Each row below holds a small network's activations on one input, seen along a few directions.
In each table, some parts of the input vary, and every possible input appears once, in random order.
A made-up example of a description, with smaller parts first: one of 8 places around a ring, together with either a single point or one of 9 places along a line or (one of 2 separate values, together with one of 6 places along a line).
Shared parts are said once, and a part with two or three values counts as separate values.
(in the rows, 128 means zero)

Other details of the inputs vary at random and push rows far along two fixed directions, the same in every table; ignore that.

Rows:
x1: [111 140  98  91  81 133 133 137 150 127 134 122 112 151 148]
x2: [227 115 148 147 162 142 168 106 127 148 115  99 166 119 166]
x3: [215 121 157 159 174 137 154 103 118 137 108 103 155 128 184]
x4: [113 141 110  87  87 134 143 132 138 114 121 134  95 150 147]
x5: [ 39 147 157 139 145 122  89 166 108  88 144 148 139 126  77]
x6: [ 55 122 144 148 129  88  55 159  85 110 145 165 104 133  46]
x7: [131 129 108 107 108 133 157 121 150 133 120 129 114 116 118]
x8: [111 140 110  79  80 135 151 114 143 137 131 139 116 134 133]
x9: [ 85 160 119  90 107 158 156 148 161  83 133 129 128 134 149]
x10: [108 134 100  81  85 138 154 113 141 137 128 141 112 122 133]
x11: [ 85 103 158 171 157  94  74 131  81 136 148 155 139 101  50]
x12: [ 82 112 145 176 155  97  59 140  94 134 152 139 136 118  72]
x13: [119 133 110 110 113 133 145 132 148 120 115 136  94 133 133]
x14: [224 114 138 148 164 143 168 111 137 145 109  97 159 116 156]
x15: [110 136 113 105 104 138 140 118 134 126 119 142 103 133 143]
x16: [121 135  99 111 106 132 134 134 157 133 128 120 110 134 135]
x17: [171 100 183 228 218  96  66 123  65 150 145 115 190 107 104]
x18: [212 121 146 161 166 135 144 108 128 148 122  91 173 131 187]
x19: [133 131 103 111 107 132 127 141 152 129 128 114 118 142 139]
x20: [108 128 114 110 112 139 143 121 144 123 117 140  97 133 140]
Each input here is: either one of 2 separate values or (one of 3 separate values, together with one of 6 places around a ring).
Which of the alternatives is x12?
> one of 3 separate values, together with one of 6 places around a ring
A walk changes only the place on the ring of 6. It starts at x16 and steps to x12. List the rest of the walk in order.
> x17, x18, x1, x19

Rows:
x21: [ 40 120 114 109  81  99  75 140 103 130 145 173  85 133  59]
x22: [ 92 115 146 158 136  87  66 129  86 143 148 153 127 125  72]
x23: [182  93 184 209 199  95  79 120  67 151 130 129 163 109  90]
x24: [175 124 167 187 195 127 116 141 111 109 124 108 164 123 141]
x25: [121 133 156 151 163 133 120 138 108 106 134 128 157 115 126]
x26: [206 129 142 134 169 170 192 121 160 113 105  84 162 124 208]
x27: [169 119 182 191 206 132 123 130 111 113 125 106 178 114 140]
x28: [124 137 141 152 154 130 115 144 128 104 129 123 134 131 135]
x29: [ 32 147  54  29  16 131 143 135 173 125 135 158  57 141 104]
x30: [171 121 181 184 200 132 127 135 110 110 125 107 179 117 137]
x31: [231 108 138 163 175 135 163  99 136 157 108  93 160 107 171]
x32: [150 152  91  79 100 171 191 134 186 102 109 103 109 145 207]
x33: [ 76 151 131 107 113 136 127 144 128  98 136 146 128 130 116]
x34: [116 141 147 138 150 138 130 132 121 107 131 130 148 121 135]
x35: [190 131 102  89 102 147 181 103 160 147 109 107 120 140 190]
x36: [103 140  95  80  65 129 140 122 147 139 134 137  99 143 130]
x37: [206 120 123 129 141 138 169 107 146 149 111 102 141 117 161]
x38: [ 87 110 146 166 143  90  72 130  85 141 144 160 119 116  53]
x39: [ 98 160  86  55  78 170 182 141 184 103 112 116  99 150 183]
x40: [202 139 137 136 170 167 185 120 159 120  99  83 157 131 211]
x41: [ 48 130 107 111  85 105  81 138 120 139 152 163 102 132  67]
x42: [ 85 109 150 164 139  89  62 130  80 141 144 162 119 120  59]
x43: [ 47 153  57  28  14 140 144 134 176 131 137 157  67 154 116]
x44: [124 136 158 156 166 128 114 148 114 110 126 120 152 130 123]
x45: [105 105 143 162 145  97  83 130  86 139 139 150 123 115  65]
x46: [208 146  62  47  64 183 243  87 212 151  96  88 104 147 250]
x47: [181  97 172 204 189 100  89 118  76 153 139 113 173 110 106]
x48: [ 45 125 104 106  81 106  79 143 117 134 154 160 103 132  63]
x49: [179 119 112 112 120 136 158 107 141 146 116 110 128 133 172]
x50: [ 47 130 114 104  81 100  90 139 111 130 144 172  84 133  51]
Changing only one part turns x31 into x29. The same change can be made to x42. Which row results?
> x21
What is each input in this table made of?
> one of 3 separate values, together with either one of 4 places along a line or one of 6 places around a ring
Change only the place on the line of 4 in x30. List by row number the other rows that result.
> x24, x33, x44

Rows:
x51: [190 129  94 105 110 150 172 115 168 145 114  94 126 140 193]
x52: [ 71 132 145 123 123 121 110 135 106 115 142 154 133 116  82]
x53: [138 141  93  61  76 157 195 102 169 137 116 129 112 128 164]
x54: [113 112 132 145 128 103  93 127 102 142 132 148 108 127  90]
x55: [132 150  88  78  82 154 166 135 177 115 112 113  93 160 189]
x56: [204 105 181 199 220 130 135 122 101 128 117 104 185  96 129]
x57: [172 133 117  99 128 164 198 115 162 115  96 114 115 125 182]
x58: [132 113 148 160 156 112 110 125 104 138 133 138 142 105  84]
x59: [ 96 157  89  67  82 163 173 138 182 103 121 123 103 143 168]
x60: [ 27 151  96  87  66 117  89 162 143 108 151 150  91 154  92]
x61: [ 82 140 148 138 136 122 102 142 111 109 144 139 144 127 107]
x62: [ 75 139 135 131 115 109  81 148 110 120 152 138 135 143 100]
x63: [ 91 118 121 132 113 106  92 132 113 145 142 146 115 123  78]
x64: [155 109 146 173 161 106  90 130  98 139 130 125 134 130 118]
x65: [248 103 165 195 201 125 131 104 103 158 123  83 193 117 177]
x66: [192 122 122 119 137 147 182 104 147 137 100 116 120 120 166]
x67: [108 128 157 164 164 118 100 144 107 105 129 135 133 126 109]
x68: [ 80 121 129 127 105 100  86 126 101 146 150 154 123 126  76]
Changing only one part turns x54 into x66. The same change can be made to x68. Which row results?
> x53
What is each input in this table made of?
> one of 3 separate values, together with one of 6 places around a ring
Change only the choice among 3 separate values in x60. List by row number the other rows that result.
> x55, x62
Change only the choice among 3 separate values in x57. List by row number the other rows that result.
> x52, x56
